Each row below holds a small network's activations on one input, seen along a few directions.
Each table varies a few parts of the input and shows all the possible inputs, shuffled.
Descriptions start from the smaller parts, as in this example, which fits no table here: one of 8 places around a ring, together with either a single point or one of 11 places around a ring or (one of 3 separate values, together with one of 4 places along a line).
Shared parts are said once, and a part with two or three values counts as separate values.
In the rows, 128 means zero.

Rows:
row 1: [143 110 121 126  84 158 176 101  62 102 115 105  98 202  57  84  89 156]
row 2: [136 147 141 120  61 107 180  61 114 170 100 131 115 180  82  72  93 180]
row 3: [129 122 134 181  62  78 123  48 165 169  54 141 165 160 121 167 121 170]
row 4: [125 158 152 195 101 104  78  68 200 164  74 148 171 113 152 208 142 118]
row 5: [154 152 164 178  55 126 138  38 167 136  64 135 132 172  89 146 106 144]
row 6: [115 119 112 138 181 121  77 178 155 119 145 139 158  66 193 189 159  89]
row 7: [129 118 118 132 191 177  83 186 142  57 161 129 129  82 155 177 148  67]
row 8: [107  57  79 125 101  71 163 120  58 155  93 113 142 182 123 121 106 184]
row 9: [149 183 179 188  91 157  90  57 203 134  86 143 142 128 117 185 128  96]
row 10: [136 202 166  43 183 133 135 176 167 164 192 140  88  63 150  43 157 122]
row 11: [117 141 118  68 124  56 162 122 109 209 141 138 137 119 152  61 127 180]
row 12: [135 164 145  54 195 179 139 212 120 101 214 121  75  79 122  57 150 101]
row 13: [116  93 110 202 130 117  71 114 161 104  89 130 170 120 159 229 141 101]
row 14: [157 204 183 114 168 153  87 124 198 131 138 161 124  74 154 135 144  88]
row 15: [115 116 113 122  71  54 171  77 111 205  88 136 145 164 115  93 106 202]
row 16: [109  67  97 207  71  94 123  86 109 128  62 113 166 169 129 195 114 144]
row 17: [104  79  85  69 153  72 157 170  64 158 151 122 138 134 154  87 128 166]
row 18: [103 112 105  61 209  92 124 235 116 147 192 126 122  57 192 102 164 127]
row 19: [123  93 115 214 119 184  87 117 144  63 112 112 144 137 121 224 128  75]
row 20: [121 170 141  42 201  78 122 196 168 184 180 146 118  50 183  65 168 146]
row 21: [157 143 157 196 116 200  94  98 165  58 113 127 121 144  90 190 121  75]
row 22: [111  60  83 142  87 137 176 124  40 113 112  97 118 200  86 114  95 156]
row 23: [132 136 126  75 127 159 176 146  67 115 172 113  95 154  90  49 111 138]
row 24: [147 117 138 200  55 179 144  71 116  82  86 107 117 193  63 155 100 116]
row 25: [134 179 152 115 174 105  76 138 201 159 131 164 155  61 185 157 162 112]
row 26: [113 109 111  56 217 151 129 242 105  87 210 118  94  74 151  89 155 106]
row 27: [132 170 145  64 115 109 172 109 116 177 154 137 108 133 118  35 115 161]
row 28: [119  65 100 212  70 159 135  94  96  80  83 100 136 190  92 185 106 118]
row 29: [113  83  92  75 153 132 165 174  45 106 165 109 109 152 120  80 118 139]
row 30: [159 169 159 126 176 200  88 160 157  61 163 138 108  88 126 145 137  64]
Q: The inputs of row 19 and row 13 match in every part but one. If row 29 is changed in the same way as row 19 into row 13, which row does it become?
A: row 17
Q: Describe the family of inputs behind these rows.
A: one of 5 places around a ring, together with one of 6 places around a ring
Q: A walk changes only the place on the ring of 6. It starts at row 24 and steps to row 21. List the rest of the walk in order.
A: row 30, row 12, row 23, row 1
Q: Change only the place on the ring of 6 in row 14. List by row number the other rows that result.
A: row 2, row 5, row 9, row 10, row 27

Rows:
row 31: [124 112 119 135 102 119 149 112 108 136 116 122 129 154 112 118 115 146]
row 32: [125 117 124 139 109 127 136 113 119 132 116 123 132 146 121 131 120 135]
row 33: [130 126 127 150 123 132 114 116 144 121 115 130 137 127 130 152 128 117]
row 34: [129 122 127 144 119 130 125 119 126 120 113 128 132 137 124 142 123 127]
row 35: [135 131 138 154 124 139 113 121 147 116 119 129 135 124 127 155 130 114]
row 36: [130 121 128 136 110 119 133 109 122 131 112 123 131 146 120 130 120 136]
row 37: [129 131 134 146 119 131 118 114 138 128 116 130 134 132 126 146 127 124]
row 38: [126 122 124 146 118 128 124 120 127 120 116 125 131 136 123 146 125 129]
row 39: [135 128 133 152 126 132 110 119 145 117 116 130 140 124 132 157 130 113]
row 40: [127 123 127 141 114 125 132 109 127 132 112 129 132 143 122 136 123 133]
row 41: [132 130 133 148 119 138 117 115 146 119 117 130 133 127 126 151 127 120]
row 42: [128 127 131 143 116 126 125 117 132 128 112 129 131 134 124 141 125 131]
row 43: [123 165 136  10 238 128 133 241 133 141 232 136  91  36 176  46 167 111]
row 44: [127 117 120 135 107 118 138 107 115 134 113 125 132 150 117 123 119 141]
row 45: [126 121 123 139 112 124 134 112 117 128 116 121 130 148 119 133 120 134]
row 46: [125 122 123 143 115 128 130 113 123 125 115 126 130 145 119 139 124 131]
row 47: [136 133 139 150 122 139 113 117 147 116 118 131 136 124 129 155 130 114]
row 48: [126 117 123 130  99 121 148 109 109 137 116 124 129 154 111 116 114 148]
row 49: [124 119 118 137 107 123 138 111 111 131 117 123 129 150 114 126 119 141]
row 50: [127 117 124 142 114 129 133 115 125 128 116 126 132 143 120 137 122 134]
row 51: [124 165 134  13 236 122 125 241 133 142 226 139  98  37 182  46 170 115]
row 52: [129 118 122 135 109 124 139 109 111 130 113 125 131 151 115 123 116 141]
row 53: [124 116 119 133 102 115 147 110 108 142 113 125 132 153 115 120 115 148]
row 54: [128 128 133 146 117 137 119 116 137 123 119 128 133 132 124 146 126 123]
row 55: [129 134 130 150 121 137 113 117 143 117 117 129 132 128 125 154 130 118]
row 56: [129 127 132 148 119 135 121 111 140 121 118 128 133 134 124 145 127 120]
row 57: [127 167 135   8 240 128 129 244 123 141 228 141  92  39 179  43 162 111]
Q: The inputs of row 52 and row 49 match in every part but one. If row 50 is changed in the same way as row 52 into row 49, which row does it become?
A: row 46
Q: Describe the family of inputs behind these rows.
A: one of 3 separate values, together with either a single point or one of 8 places along a line
Q: Change only the choice among 3 separate values in row 35. List by row number the other rows that result.
A: row 39, row 47
Q: Change only the choice among 3 separate values in row 36. List by row number the other rows that result.
A: row 32, row 45

Rows:
row 58: [134 101 123 168 134 170 106 135 128  65 127 114 126 138 114 169 130  93]
row 59: [136 181 151  82 199 147  99 176 175 123 179 147 111  57 160 106 155  95]
row 60: [143 190 168  95 157 100 107 133 194 172 139 158 132  72 174 117 147 120]
row 61: [147 141 155 207  88 148  91  53 181 104  65 137 149 154 116 208 116  97]
row 62: [115 143 124  85 130  71 146 126 136 187 137 137 135 108 156  83 134 160]
row 63: [136 147 142 113 186 190  97 184 147  71 172 130 106  81 138 137 146  73]
row 64: [116 126 112  67 175 105 141 177 104 143 170 125 116 103 153  84 138 135]
row 65: [119 145 126  72 180 127 127 181 128 144 178 131 118  87 151  93 148 124]
row 66: [134 172 166 158 112 117 102  90 192 168  98 148 140 106 143 161 136 123]
row 67: [145 135 144 210  83 142  94  58 164 108  66 134 154 158 113 208 117 106]
row 68: [119 129 126 147  92  80 132  92 143 175  91 137 148 138 136 136 126 160]
row 69: [130 168 151  92 145  92 117 135 163 181 140 151 138  84 165 105 146 141]
row 70: [117 125 123 145  89  75 136  90 134 176  91 134 148 141 134 133 121 166]
row 71: [114  92  95 101 162 154 139 185  84  86 170 110 106 122 125 111 130 116]
row 72: [134 156 134  76 188 126 113 187 137 134 174 137 119  77 161 102 150 112]
row 73: [126 116 122 110  54  78 193  72  86 187  89 120 126 191  90  64  95 206]
row 74: [130 109 128 203  73 133 114  59 138 123  65 128 158 176 104 191 110 131]
row 75: [128  96 114 205  64 126 125  59 123 121  65 125 156 181 104 185 104 135]
row 76: [117 132 113  70 176 116 139 181 115 143 174 127 115  98 151  82 145 127]
row 77: [132 118 122 108 182 166 112 187 119  75 171 123 109  98 135 129 142  92]
row 78: [124  78 103 168 119 159 129 137  98  78 122 107 128 156 111 161 120 110]
row 79: [119 138 124  58  96  74 198 113  83 202 138 125 111 157 109  19 110 197]
row 80: [126 160 143  90 140  80 130 131 156 185 139 148 141  93 162 102 140 148]
row 81: [135 185 156  96 153  99 113 130 187 173 141 153 134  75 165 108 153 130]
row 82: [123  91 116 164 125 166 119 136 112  77 126 111 129 151 111 166 126 107]
row 83: [132 171 146  78 192 138 104 183 148 130 174 142 120  67 163 108 157 106]
row 84: [137 125 145 170 143 186  92 131 154  60 126 123 123 124 121 178 134  77]
row 85: [132  84 104 172  23 131 186  37  68 132  63 107 128 240  49 114  74 182]
row 86: [123  84  97  77 134 151 190 176  28  94 170  99  83 170  83  56 104 146]
row 87: [125 109 116 107 173 161 125 187 104  85 171 120 114 105 132 130 135 100]
row 88: [135 164 155 155 112 100 106  93 180 163  96 146 144 113 145 160 137 132]
row 89: [138 136 133 110 185 173 103 187 131  70 168 128 112  89 140 139 146  81]
row 90: [116 123 110  41 139 116 194 167  48 158 180 111  91 148 103  17 115 167]
row 91: [138 123 134 211  72 144 102  56 154 113  71 130 154 162 103 198 114 116]
row 92: [125  92 110 200  64 120 128  56 116 121  63 122 155 186 101 179 101 144]
row 93: [120  93 102 103 169 154 135 187  91  85 165 115 109 119 131 117 134 110]
row 94: [132 150 146 153 105  94 112  96 167 169  96 142 147 120 141 152 133 142]
row 95: [128  62  96 135  83 160 188 122  38  84 124  91 101 211  63  92  90 157]
row 96: [117 144 132  86 132  77 141 132 137 191 135 142 138 106 162  91 138 157]
row 97: [122  75  99 167 115 155 132 135  89  80 123 104 128 159 109 160 115 116]
row 98: [133 119 136 172 136 181  97 134 137  64 127 119 128 128 119 178 136  85]
row 99: [123 145 137 153  96  91 123  90 161 177  96 139 148 127 132 146 129 152]
Q: The inputs of row 65 and row 80 match in every part but one. If row 72 is changed in the same way as row 65 into row 80, which row does it become?
A: row 69
Q: The inputs of row 89 and row 81 match in every part but one. If row 93 is changed in the same way as row 89 into row 81, which row does it become?
A: row 96
Q: Describe the family of inputs behind these rows.
A: one of 6 places around a ring, together with either a single point or one of 6 places along a line
Q: Change only the place on the line of 6 in row 82. List by row number the other rows that result.
A: row 58, row 78, row 84, row 97, row 98
